A small network was shown many inputs. Here are its activations along a few directions, one row for each input.
Each table varies a few parts of the input and shows all the possible inputs, shuffled.
A made-up example of a description, with smaller parts first: line(4) and (point or line(9) or (values(3) and ring(5))).
Shared parts are said once, and a part with two or three values counts as separate values.
(in the rows, 128 means zero)

Other details of the inputs vary at random and push rows far along three fixed directions, the same in every table; ignore that.

A family of inputs:
R1: [132 124 119 131 112 152 129 125 143 144 144]
R2: [116 125 146 110 147 157 143 137 109 122 134]
R3: [133 117 124 123 119 141 128 113 134 143 128]
R4: [132 131 118 141 117 108 114 127 133 144 110]
R5: [110 141 119 123 123 118 142 112 129 157 145]
R6: [116 124 143 104 151 148 149 127 111 118 129]
R7: [131 153 126 120 122 113 146 109 111 154 133]
R8: [132 134 110 130 126 143 130 117 134 140 125]
R9: [125 128 111 132 122 144 128 121 143 142 136]
R10: [134 135 106 125 129 137 136 107 136 136 122]
R11: [140 129 125 125 117 147 123 118 128 143 126]
R12: [122 129 143 146 113  87 104 151 132 142 126]
R13: [135 122 126 123 118 147 124 118 126 146 121]
R14: [109 141 151 113 155 102 145 137  98 124 124]
R15: [129 143 134 128 129 113 127 129 113 142 125]
R16: [ 87 134 143 109 158 125 158 135 114 126 149]
R17: [127 130 107 128 125 137 134 112 146 137 134]
R18: [132 133 148 144 112  72 104 141 126 141 116]
R19: [146 127 130 133 115 135 119 132 131 131 117]
R20: [140 127 122 118 120 141 130 110 128 140 120]
R21: [131 132 106 124 128 136 137 108 135 137 120]
R22: [121 127 119 138 117 116 120 128 138 147 126]
R23: [129 129 107 123 129 135 137 107 134 139 118]
R24: [116 130 132 119 134 143 140 117 103  83 170]
R25: [121 123 153 121 149 133 139 149 121 103 134]
R26: [108 124 138 112 150 148 146 136 128 116 150]
R27: [143 131 107 134  99 142 128  98 121 105 162]
R28: [137 127 109 132 102 136 122  97 118 108 157]
R29: [116 136 136 121 159 126 149 143 121 100 124]
R30: [131 130 142 155 133  68  96 165 131 109  91]
R31: [140 143 147 138 115  77 114 139 121 132 110]
R32: [106 120 138 111 149 147 147 136 126 118 147]
R33: [107 139 159 123 151  97 133 153  97 124 122]
R34: [136 123 127 130 116 149 121 122 134 145 136]
R35: [137 147 132 137 116 101 124 130 116 148 121]
R36: [126 117 117 124 119 138 129 116 142 142 135]
R37: [ 98 142 150 129 146 109 142 156 117 124 145]
R38: [148 110 137 145 124 133 106 151 144 108 112]
R39: [136 142 142 141 126  62 110 140 116 130 100]
R40: [144 134 112 121 129 138 134 105 127 136 119]
R41: [160  76 132 139 164 162 100 168 165  35  81]
R42: [152 120 103 140  97 134 116 113 161 143 127]
R43: [107 131 130 116 152 144 156 135 130 112 145]
R44: [124 116 120 128 116 146 124 124 139 147 137]
R45: [120 131 143 105 151 149 148 128 112 115 134]
R46: [124 130 150 141 112  91 108 142 120 152 124]
R47: [134 119 127 129 116 149 122 122 132 147 133]
R48: [135 135 109 132 122 143 134 120 135 139 126]
R49: [109 120 149 125 149 137 130 157 127 110 142]
R50: [126 122 117 139 123 126 118 134 144 133 122]
R51: [172  90 105 144 139 157  95 144 159  75  71]
R52: [136 129 110 136  93 117 117  95 117 121 154]
Description of these inputs: line(4) and (point or (values(2) and ring(6))).
Q: Changing only the line(4) part turns R41 into R18. The same change can be made to R11. Which row results?
A: R2
Q: Changing only the line(4) part turns R44 into R49. The same change can be made to R23. Which row results?
A: R10
Q: Which other rows does R49 become when the values(2) part takes its other values? List them by row number.
A: R26
Q: Which other rows agree with R19 in the line(4) part? List them by row number.
A: R1, R7, R25, R27, R29, R31, R35, R37, R38, R42, R43, R48
Q: Which other rows does R2 become when the ring(6) part takes its other values? List them by row number.
A: R12, R30, R47, R50, R51

A family of inputs:
R53: [121 127 131 112 131 145 128 113 110 132 142]
R54: [111 153 135 116 147 142 153 131 117 132 151]
R55: [119 145 162 135 154 102 125 170 113 101 125]
R56: [142 104 121 136 130 124 115 135 152 109  95]
R57: [136 119 127 117 126 160 144 120 132 121 133]
R58: [126 106 129 129 171 147 128 159 135  86  97]
R59: [137 139 112 134 105 139 133 105 118 146 141]
R60: [144 137 109 136 110 140 117 108 139 165 119]
R61: [123 105 152 120 165 135 130 160 128  97 107]
R62: [132 119 143 135 131 112 112 149 125 117 102]
R63: [125 146 139 133 110  75 124 114 116 143 149]
R64: [112 135 137 118 147 137 144 133 107 148 132]
R65: [105 157 142 112 145 123 157 130 118 140 157]
R66: [117 113 158 123 153 118 129 159 122  98 109]
R67: [150 132  95 139 102 142 127 108 143 140 120]
R68: [105 112 162 135 146 120 114 177 121  98 138]
R69: [157 133 130 142 111 119 104 135 145 129 112]
R70: [147 130  92 126 109 147 133 103 150 153 127]
R71: [143 123 124 149 124  85 101 138 139  93 113]
R72: [110 137 132 114 144 137 158 132 119 118 143]
R73: [144 127 120 145 130 109 111 150 139 110 102]
R74: [138 126 122 120 119 151 130 107 142 158 128]
R75: [127 114 154 126 146 123 131 153 120  80 123]
R76: [124 110 129 112 151 164 153 128 129  86 138]
R77: [106 128 146 108 135 132 146 124 107 132 142]
R78: [146 135 133 158 112  78  94 136 121 115 118]
R79: [112 141 122 118 136 150 157 118 108 123 152]
R80: [131 116 108 139  95 135 117 112 157 157 146]
R81: [131 144 115 136 100 118 124 107 120 176 125]
R82: [137 129 104 129 130 157 130 113 145 142 119]
R83: [142  97 114 153 124 153  96 151 155  98 115]
R84: [101 130 141 107 141 126 150 123 111 130 143]
R85: [112 137 159 116 139 111 141 130 100 116 157]
R86: [113 149 156 109 138 131 152 130 114 142 156]
R87: [127 130 132 147 116  66 102 142 132 121 101]
R88: [113 126 163 127 156  98 138 167 120  84 121]
R89: [135 126 121 149 117  91 101 138 133 115  97]
R90: [140  82  83 101 162 234 142 103 157  69 124]
R91: [119 140 135 117 144 144 147 138 109 131 141]
R92: [132 142 134 122 116 124 132 127 116 156 136]
R93: [151 134 101 136  98 149 128 105 134 151 127]
R94: [121 147 125 133 125 110 132 116 109 131 150]
R95: [113 136 153 109 143 128 150 140 111 132 144]
R96: [116 139 111 120 124 148 148 106 121 158 135]
R97: [132 129 117 121 105 142 126 103 120 156 131]
R98: [151 107 103 121 125 179 126 110 144 145 112]
R99: [133 134 154 143 129  85 101 154 127 133 104]
R100: [123 147 125 132 109 102 114 108 107 158 138]
R101: [135 136 117 128 111 123 127 102 145 171 127]
R102: [128 147 113 132 110 110 127 105 140 177 129]
R103: [111 121 139 118 154 149 137 142 109  98 125]
R104: [104 134 134 113 153 127 151 131 117 144 134]
R105: [108 152 151 109 143 123 157 128 118 140 157]
R106: [100 133 130 108 149 142 159 124 116 135 140]
R107: [150 112 122 134 129 124 116 141 153 106 103]
R108: [125 128 105 148  99 131 113 120 145 156 143]
R109: [174  81  78 145 132 180  88 120 175  63  79]
R110: [121 137 136 130 122  88 128 125 125 169 124]
R111: [135 114 120 109 139 196 152 122 127 108 137]
R112: [131 133 112 130 115 124 136 113 131 129 136]
R113: [153 131 112 135  97 132 115  97 127 145 140]
R114: [138 105 133 153 103 107  93 148 153 125 123]
R115: [108 128 145 106 140 133 138 118 106 127 149]
R116: [114 127 137 154 116  77 102 157 143 127 129]
R117: [139 120 130 144 115  75  92 129 138 117 107]
R118: [145 133 122 135  98 122 121 113 123 142 131]
Q: What is each input in this table made of?
A: ring(6) and (point or (values(2) and line(5)))
Q: Changing only the ring(6) part turns R105 into R69. The same change can be made to R76. Which row results?
A: R118
Q: Changing only the ring(6) part turns R114 into R108. The same change can be made to R77. Which row results?
A: R89
Q: Which other rows does R89 become when the line(5) part takes its other values? List them by row number.
A: R58, R82, R96, R109
Q: Which other rows does R65 become when the values(2) part takes its other values? List them by row number.
A: R102
Q: Which other rows does R75 become when the values(2) part takes its other values? List them by row number.
A: R77
Q: A walk changes only the ring(6) part. It starts at R73 and steps to R91. List the rest of the walk in order.
A: R92, R95, R107, R70

A family of inputs:
R119: [ 97 179 157 123 118  73 145 121  66 163 153]
R120: [105 134 125 100 166 178 184 127 138 124 148]
R121: [131 142 128 117 136 139 130 120 111 146 121]
R122: [125 119  97 136 121 145 126 126 150 142 131]
R123: [150 110 156 152 110  84  83 156 144 117 113]
R124: [131 113 146 117 156 150 124 156 108  67 110]
R125: [130 134 136 133 159 123 122 145 114  98  97]
R126: [ 72 165 164 120 121  80 136 145  90 191 165]
R127: [127 112 146 132 133 128 111 150 113  86 129]
R128: [ 92 119 125  92 174 199 183 135 144 100 162]
R129: [ 71 156 142 111 137 136 163 124  96 177 173]
R130: [126 102 181 144 153  85  96 204 142  83  91]
R131: [131 132 126 131 163 117 127 148 120  96 105]
R132: [130 123 138 133 137 113 133 142 138  74 136]
R133: [146 105  93 143 111 175 108 104 155 119 128]
R134: [124 115 179 128 163 108 129 185 127 105 100]
R135: [101 170 141  96 134 120 181 105  95 144 175]
R136: [178 134 126 142  94 101  99 111 144 169  92]
R137: [124 118 140 140 136 125 119 144 113  81 127]
R138: [158 127  97 162  80  93  95 109 141 137 123]
R139: [134 112  85 101 130 240 160  90 144 163 137]
R140: [165 124  74 131 100 164 127  86 139 132 121]
R141: [150 104 106  96 111 232 158  76 133 143 166]
R142: [ 85 172 159 124 121  63 149 128 108 161 185]
R143: [132 170 105 155  67  74 115  91 125 236 125]
R144: [ 95  72 138  95 176 114 129 121 128  78  95]
R145: [196 115 111 145  73 121  90 104 153 144  90]
R146: [167 149  99 146  99  88 110 103 160 150  99]
R147: [120 122 127 138 159 120 132 162 133 107 108]
R148: [163  93 103 153 103 146  74 129 165 106 106]
R149: [116 127 116 132 128 135 129 122 129 129 157]
Q: What is each input in this table made of?
A: point or (line(5) and ring(6))
Q: Which other rows does R149 become when the ring(6) part takes its other values? List them by row number.
A: R122, R131, R138, R140, R147
